These are the activations of a small neural network, seen along a few directions. Each row is one input.
In each table, some parts of the input vary, and every possible input appears once, in random order.
A made-up example of a description, with smaller parts first: ring(8) and (point or ring(11) or (values(3) and line(6))).
Shared parts are said once, and a part with two or three values counts as separate values.

Other details of the inputs vary at random and push rows far along two fixed directions, the same in every table; ignore that.

Table:
R1: -0.19, -3.53, +1.78, -4.00, +0.74, +1.10, -1.00, +2.66, -1.21, -2.81, -0.53, +3.62, -3.80
R2: +0.52, -2.79, -2.85, -0.47, -0.60, -0.91, +1.65, -0.85, +0.43, +0.04, -2.22, +1.30, +3.25
R3: +0.38, +4.70, +1.96, +1.53, +1.00, +1.26, -2.76, +1.47, -1.43, -1.08, +0.83, -1.45, -3.54
R4: +0.35, +1.19, +0.47, +1.25, +0.01, -0.49, -0.13, +0.48, -1.09, +0.54, +1.26, -1.96, +0.64
R5: +0.41, -3.86, -1.97, -0.76, +0.47, -2.05, +2.19, -1.16, +0.66, +0.45, -0.64, +0.07, +3.38
R6: +0.45, -4.44, +2.00, -4.41, +1.11, +1.96, -0.99, +4.21, -1.87, -2.77, +1.87, +1.96, -4.06
R7: -1.36, +3.19, +3.19, +1.09, -0.14, +0.32, -2.87, +0.01, -2.11, -1.01, +1.26, +0.38, -2.56
R8: -2.82, +6.00, +0.23, -0.09, -1.48, +2.61, -3.26, -0.39, +0.92, +2.15, +3.86, -0.10, -3.19
R9: +0.11, -2.00, +0.94, -0.95, -0.18, +1.68, +0.10, +0.96, -0.06, -1.13, -0.52, +1.42, -1.36
R10: -0.52, +3.41, +1.39, +5.44, -0.96, -2.35, +1.83, -4.75, +1.19, +3.55, +0.68, -4.37, +4.56
R11: +0.58, +4.18, +1.17, +3.33, -0.17, -0.37, -0.82, -0.28, -0.88, +1.21, +1.90, -3.84, +0.55
R12: +0.99, -1.28, -0.04, -1.77, +0.11, +2.16, -1.35, +3.16, -1.34, -2.04, +0.04, +1.47, -2.73
R13: +0.42, -1.82, -2.64, -0.26, -0.12, -2.62, +2.15, -1.50, +0.91, +0.32, -3.01, +0.94, +3.46
R14: +0.24, -0.35, +0.90, -1.44, +0.05, +2.53, -2.23, +3.30, -2.29, -2.15, +0.80, +1.66, -3.32
R15: +0.66, -4.73, -1.22, -2.32, +0.26, -1.28, +3.13, -0.24, +1.93, -0.59, -3.37, +2.19, +1.28
R16: -0.40, +0.06, +0.17, +0.62, -0.10, +0.77, -1.24, -0.28, -0.80, -0.61, +0.13, +0.66, -0.04
R17: -1.21, -1.99, -4.05, -3.43, -0.77, -1.25, +2.60, -1.37, +3.58, +3.22, +1.56, +0.96, +2.12
R18: -0.51, +7.92, +4.12, +4.50, +0.50, +1.17, -3.27, -0.69, -0.86, +0.30, +1.70, -3.27, -2.90
R19: +0.64, +3.82, +0.09, +3.42, -0.06, +1.03, -0.76, -0.70, +0.03, +0.64, -0.10, -2.47, +0.05
R20: +0.59, +0.92, +1.26, -1.62, +0.73, +1.32, -2.27, +3.41, -1.84, -2.34, +0.30, +1.13, -4.15
R21: +0.15, -2.94, -2.40, -0.47, +0.32, -2.58, +2.42, -2.00, +1.56, +0.14, -3.07, +1.39, +3.22
R22: -0.13, -3.79, -1.88, -0.01, -0.99, -1.30, +2.59, -2.35, +1.21, +0.55, -2.44, +1.64, +3.66
R23: -0.43, -0.47, +1.66, +0.31, -0.53, +1.33, -0.68, -0.22, -0.47, -0.40, +0.03, +0.84, -0.85
R24: -2.28, +2.65, -1.53, -2.64, -0.73, +0.22, -0.93, -0.42, +2.37, +1.89, +1.27, +1.55, -1.82
R25: +0.95, +4.45, -0.92, +5.90, -0.09, -2.32, +2.13, -3.89, +1.67, +3.50, -0.19, -5.82, +4.84
R26: +0.32, -6.27, -1.91, -2.28, -0.06, -2.26, +3.25, -0.91, +0.73, +0.11, -1.21, +1.47, +3.40
R27: +0.92, -3.68, -0.29, -2.58, +0.79, +2.14, +0.10, +2.22, +0.30, -2.05, -1.03, +2.04, -2.09
R28: +0.31, +1.93, -1.42, +3.11, -0.60, -2.68, +2.30, -2.72, +1.44, +1.90, -2.60, -1.60, +3.78
R29: +0.91, -2.35, +0.52, -1.55, +1.29, +0.71, +0.33, +1.71, -0.12, -1.04, +0.88, -0.48, -1.14
R30: -0.06, +1.86, +1.28, +0.53, +0.22, +0.15, -2.21, +1.15, -2.59, -0.49, +2.57, -1.33, -0.66
Description of these inputs: values(3) and (point or ring(9)).
The inputs of R20 and R12 match in every part but the values(3) part. If R18 is changed in the same way as R20 into R12, which row does it become? -> R27
Which other rows does R1 become when the values(3) part takes its other values? List them by row number. -> R10, R23
A walk changes only the ring(9) part. It starts at R5 and steps to R30. List the rest of the walk in order. -> R4, R11, R25, R29, R6, R10, R26
Which other rows does R30 become when the values(3) part takes its other values? List them by row number. -> R2, R13

Table:
R31: -0.45, -0.58, +3.72, -2.17, -0.52, +4.31, -4.66, +3.97, -3.98, -3.10, +3.31, +2.30, -5.99
R32: +1.65, -5.62, -5.89, -1.31, +0.10, -3.74, +4.97, -1.40, +3.02, -0.43, -6.96, +2.41, +4.09
R33: +0.08, -4.02, +3.95, -5.46, +1.61, +4.47, -4.78, +4.97, -3.30, -4.74, +2.86, +4.03, -7.80
R34: +0.26, +3.37, +1.01, +3.24, +0.41, +1.15, -0.77, -1.97, +0.74, +0.59, +0.77, -3.10, -0.26
R35: +0.42, +1.16, +3.98, -3.46, +1.98, +2.72, -3.76, +5.73, -2.71, -3.15, +4.81, -0.43, -7.38
R36: -0.43, +0.36, -0.31, +3.83, -0.32, -2.64, +2.99, -5.29, +3.53, +2.50, -3.29, -1.51, +5.83
R37: -1.43, +5.25, +2.93, +4.14, -1.78, +0.92, -1.61, -1.62, -0.81, +0.67, +0.45, -1.74, +0.81
R38: +0.37, -6.22, -1.07, -4.32, -1.03, +0.10, +2.01, +2.23, -0.08, -2.81, -3.81, +5.39, -1.48
R39: -4.16, +3.17, -3.46, -2.34, -2.32, -0.60, +0.65, -4.00, +4.29, +4.89, +2.14, +1.85, +1.35
R40: +0.15, -7.40, -4.68, -2.01, -0.07, -3.38, +4.88, -2.63, +2.44, -0.14, -5.60, +2.56, +6.72
R41: +0.57, +3.78, -0.28, +3.10, +0.34, +0.44, -1.77, -1.53, -1.17, +0.62, +0.70, -2.62, +0.84
R42: -0.74, +2.52, +1.86, +3.49, -1.11, +0.39, -0.28, -1.13, -1.32, +1.78, +2.52, -2.05, +1.04
R43: +0.56, +3.51, +0.42, +3.54, -1.09, +1.70, -0.67, -0.95, -0.41, +1.02, +0.71, -2.67, +0.33
R44: +0.03, +6.55, +1.47, +4.58, -1.51, +0.56, -0.97, -0.55, -0.16, +0.67, -1.33, -1.85, -1.25
R45: +1.53, -6.55, -2.94, -4.44, +0.01, +1.15, +2.21, +2.81, +1.00, -2.03, -3.84, +3.36, +0.35
R46: +0.84, -8.53, -2.19, -5.46, +0.72, +0.15, +0.33, +1.91, -1.05, -3.23, -1.25, +4.65, -0.09
R47: +2.33, -6.94, -4.92, -4.11, +0.93, -3.64, +4.73, +0.95, +1.78, +0.08, -2.22, +0.80, +4.55
R48: +0.03, +4.51, +0.98, +3.95, -0.66, +1.34, -0.74, -0.05, -0.96, +1.42, +2.71, -3.55, +0.04
R49: -2.68, +3.26, -4.81, -2.20, -1.69, -0.19, +0.40, -2.24, +5.27, +4.77, +1.52, +0.82, +0.43
R50: +0.49, +3.23, -0.24, +2.82, +0.86, -0.19, -1.24, -0.14, -1.26, +0.70, +2.25, -2.68, +0.74
R51: +0.55, +1.12, -3.30, +3.33, +0.10, -2.72, +2.22, -3.45, +2.25, +1.80, -3.75, -2.07, +5.91
R52: +0.24, -0.60, +0.85, +0.48, -1.37, -1.81, +1.46, -0.35, -0.22, +1.91, +1.01, -1.56, +2.18
R53: +0.65, -0.26, -1.29, +2.28, +0.97, -0.94, +2.55, -2.02, +2.02, +1.87, -0.01, -2.66, +2.47
R54: -0.81, +1.75, +5.49, -2.53, +1.16, +3.18, -4.77, +4.18, -3.28, -4.40, +1.57, +3.84, -8.77
R55: +1.13, -8.03, -2.20, -5.82, +0.98, -2.72, +2.30, +2.22, -0.58, -1.16, -0.62, +2.87, +1.85
R56: +0.41, +4.54, +1.58, +3.01, +0.65, +0.07, -0.72, -1.11, +0.77, +0.64, -1.97, -1.12, -1.79
R57: +0.00, +4.29, +1.48, +2.99, +0.84, +0.83, -0.94, -1.32, +0.99, +0.49, -0.72, -2.36, +0.03
R58: +0.18, -6.71, -1.97, -5.51, +0.80, -0.90, +1.13, +2.22, -1.22, -3.72, -3.84, +5.97, -1.51
R59: -0.73, -1.20, +3.08, -2.72, +1.47, +2.54, -5.19, +4.99, -4.84, -3.60, +4.86, +2.16, -5.90
R60: -1.53, +3.77, +3.67, +3.55, +0.48, +0.72, -1.83, -1.32, -1.14, +0.79, +3.73, -2.93, -1.29
R61: -0.37, +2.82, +2.57, +2.69, +0.03, -2.28, +0.78, -2.60, +0.52, +2.44, +1.91, -3.72, +1.93
R62: +0.86, +3.72, +0.49, +2.84, -0.97, -0.99, +1.11, -0.53, -0.13, +2.85, +1.37, -4.39, +2.01
What do these inputs look like to the network? -> values(2) and (point or (values(3) and line(5)))
The inputs of R62 and R52 match in every part but the values(2) part. If R56 is changed in the same way as R62 into R52, which row does it become? -> R54
Which other rows does R35 become when the values(3) part takes its other values? List them by row number. -> R47, R62
Which other rows does R45 become when the values(2) part takes its other values? List them by row number. -> R37
Which other rows does R51 become when the values(2) part takes its other values? List them by row number. -> R40

Table:
R63: -0.93, +0.36, +3.03, -2.76, +0.38, +1.14, -2.31, +2.58, -2.16, -1.41, +3.04, +1.17, -4.00
R64: +0.41, -0.13, -0.30, +0.08, +0.43, +0.60, +0.56, +0.20, +0.98, +0.81, +1.56, -1.64, -0.39
R65: -1.84, +0.27, +2.29, -2.23, +0.12, +1.90, -4.34, +3.09, -3.91, -2.35, +3.12, +2.70, -4.75
R66: +0.20, -5.07, -1.27, -3.56, +0.09, +1.35, +1.50, +0.56, +1.30, -1.26, -2.18, +3.11, -1.15
R67: -0.81, +4.07, +1.03, +3.70, -1.52, -0.10, +0.20, -2.61, +0.93, +2.12, +0.42, -1.65, +2.04
R68: +1.24, -3.22, -6.11, +0.08, -0.44, -2.94, +4.94, -2.30, +3.18, +2.50, -3.37, -0.16, +5.99
R69: -0.03, +1.25, -1.16, -0.40, +0.55, -0.30, +0.25, +0.12, +1.23, +0.29, -1.28, -0.16, +0.13
R70: +0.02, -5.48, -0.78, -3.78, +0.95, -0.80, +2.40, +0.07, +1.23, -0.54, -0.38, +2.09, +0.34
R71: -0.63, +4.18, +1.13, +3.74, -0.57, -0.43, +0.08, -3.28, +2.20, +1.58, -0.96, -1.52, +0.26
R72: -0.78, +4.63, -0.48, +3.55, -1.32, -0.37, -0.87, -2.85, -0.06, +1.69, -0.67, -1.15, +1.38
R73: -0.62, +5.09, +2.50, +0.53, +0.44, +2.43, -4.59, +2.59, -2.38, -0.50, +4.40, -2.25, -3.96
R74: +0.19, -4.47, -1.34, -3.77, -0.65, +0.83, +1.51, +1.03, +0.79, -0.98, -2.30, +3.31, -0.61
R75: -0.95, +4.19, +0.33, +3.61, -0.96, -0.17, -0.62, -2.80, +0.82, +1.77, +0.20, -1.67, +2.63
R76: -0.97, +4.47, +0.18, +3.33, -1.12, -0.09, -0.65, -3.11, +0.80, +1.84, -0.91, -1.78, +1.92
R77: +1.71, +3.14, +2.19, +6.20, +0.39, -1.46, -0.63, -0.80, -3.57, -1.75, -1.22, -3.68, +1.94
R78: -0.34, -0.10, +1.75, -3.12, +0.62, +2.01, -3.70, +3.38, -2.57, -1.79, +3.98, +0.48, -3.91
R79: -0.34, +1.05, -0.56, +0.08, -0.26, -0.55, -0.34, -0.97, +1.39, -0.02, -1.95, +0.94, +0.15
R80: -0.09, +4.63, -0.74, +3.20, -0.24, -0.18, -0.18, -1.54, +1.05, +2.31, +0.64, -3.34, +1.96
R81: +0.83, -2.99, -4.30, -0.27, -0.49, -3.18, +5.95, -2.72, +4.56, +2.50, -4.64, +0.05, +5.29
R82: -1.72, -0.78, +3.33, -1.79, +0.34, +2.44, -2.82, +2.05, -1.99, -1.75, +2.88, +1.74, -4.63
R83: -0.03, +4.24, +0.19, +3.30, -0.93, -0.69, +0.54, -1.59, +0.96, +2.82, +1.69, -3.84, +1.78
R84: -1.05, +0.54, +2.48, -3.04, +1.04, +1.26, -3.35, +2.66, -2.46, -1.92, +2.96, +1.28, -3.81
R85: -0.85, +4.81, +2.60, +0.65, -0.07, +1.58, -4.93, +1.90, -3.73, -0.59, +5.29, -1.41, -3.90
R86: -0.61, +0.38, -0.67, -0.23, +0.09, -1.86, +0.15, -1.09, -0.59, +0.63, +0.69, +0.27, +1.22
R87: -0.62, +0.68, +1.15, -1.99, +0.15, +2.69, -3.83, +3.16, -2.89, -2.46, +2.15, +2.93, -4.25
R88: +0.71, -6.00, -1.55, -3.65, +0.58, -0.18, +2.12, +0.64, +1.19, -0.24, +0.60, +1.21, +0.47
R89: +3.25, -6.81, +1.26, -1.18, +1.27, -0.41, +2.03, +2.93, -2.34, -3.61, -3.40, +1.20, +0.42
R90: +0.77, -3.52, -3.68, -3.45, +0.77, -0.87, +1.67, +1.57, +0.97, -0.88, -2.54, +2.89, -0.12
R91: +0.36, -4.18, -1.55, -3.39, -0.34, -0.52, +1.82, +0.75, +1.91, -1.00, -3.07, +3.58, -0.55
R92: -0.19, -0.28, +2.46, -3.09, +0.08, +2.10, -2.92, +3.67, -2.45, -1.47, +4.21, +0.53, -4.55
R93: -0.62, +5.02, -0.19, +3.39, -0.83, -1.18, -1.15, -2.39, +0.51, +1.23, -0.94, -0.57, +0.52
R94: +0.04, +0.91, +0.04, -0.09, +0.82, +0.60, +0.56, +0.10, +1.55, +0.15, -0.54, -0.34, -1.51
R95: -0.90, -5.39, -1.29, -3.62, +0.03, -0.57, +0.83, +0.60, +0.16, -0.81, -0.98, +3.13, +0.92
R96: +0.48, +0.56, -1.17, +0.30, -0.48, +0.04, +1.49, +0.10, +1.31, +1.42, -0.09, -1.20, +0.88
R97: +3.34, -7.18, +1.81, -0.75, +2.33, +0.52, +1.39, +2.68, -2.07, -3.72, -2.86, +1.07, -0.71
R98: -0.09, +4.48, -1.26, +3.56, -0.60, -1.20, -0.25, -1.75, +0.11, +2.52, +1.56, -3.31, +2.22
R99: +1.08, -4.87, -2.38, -3.37, +0.90, +0.96, +2.34, +1.67, +1.80, -0.59, -0.82, +1.39, -0.53
R100: +1.86, +2.62, +2.53, +6.30, +0.70, -1.54, -0.03, -1.62, -2.10, -0.88, -1.99, -4.44, +3.41
R101: -0.78, +3.56, +1.13, +4.02, -0.82, +0.43, +0.25, -3.20, +1.43, +1.87, +0.59, -1.89, +1.59
R102: -0.67, -4.66, -2.64, -0.10, -1.44, -3.26, +4.94, -3.48, +2.93, +2.50, -2.90, +0.93, +5.87
What do these inputs look like to the network? -> line(4) and (point or ring(9))
The inputs of R87 and R75 match in every part but the line(4) part. If R90 is changed in the same way as R87 into R75, which row does it become? -> R69
Which other rows does R86 become when the line(4) part takes its other values? List them by row number. -> R63, R70, R84
Which other rows agree with R63 in the line(4) part? List them by row number. -> R67, R74, R81, R83, R89, R91, R92, R96, R102
Which other rows does R88 become when the ring(9) part takes its other values? List them by row number. -> R64, R66, R70, R71, R82, R94, R99, R101
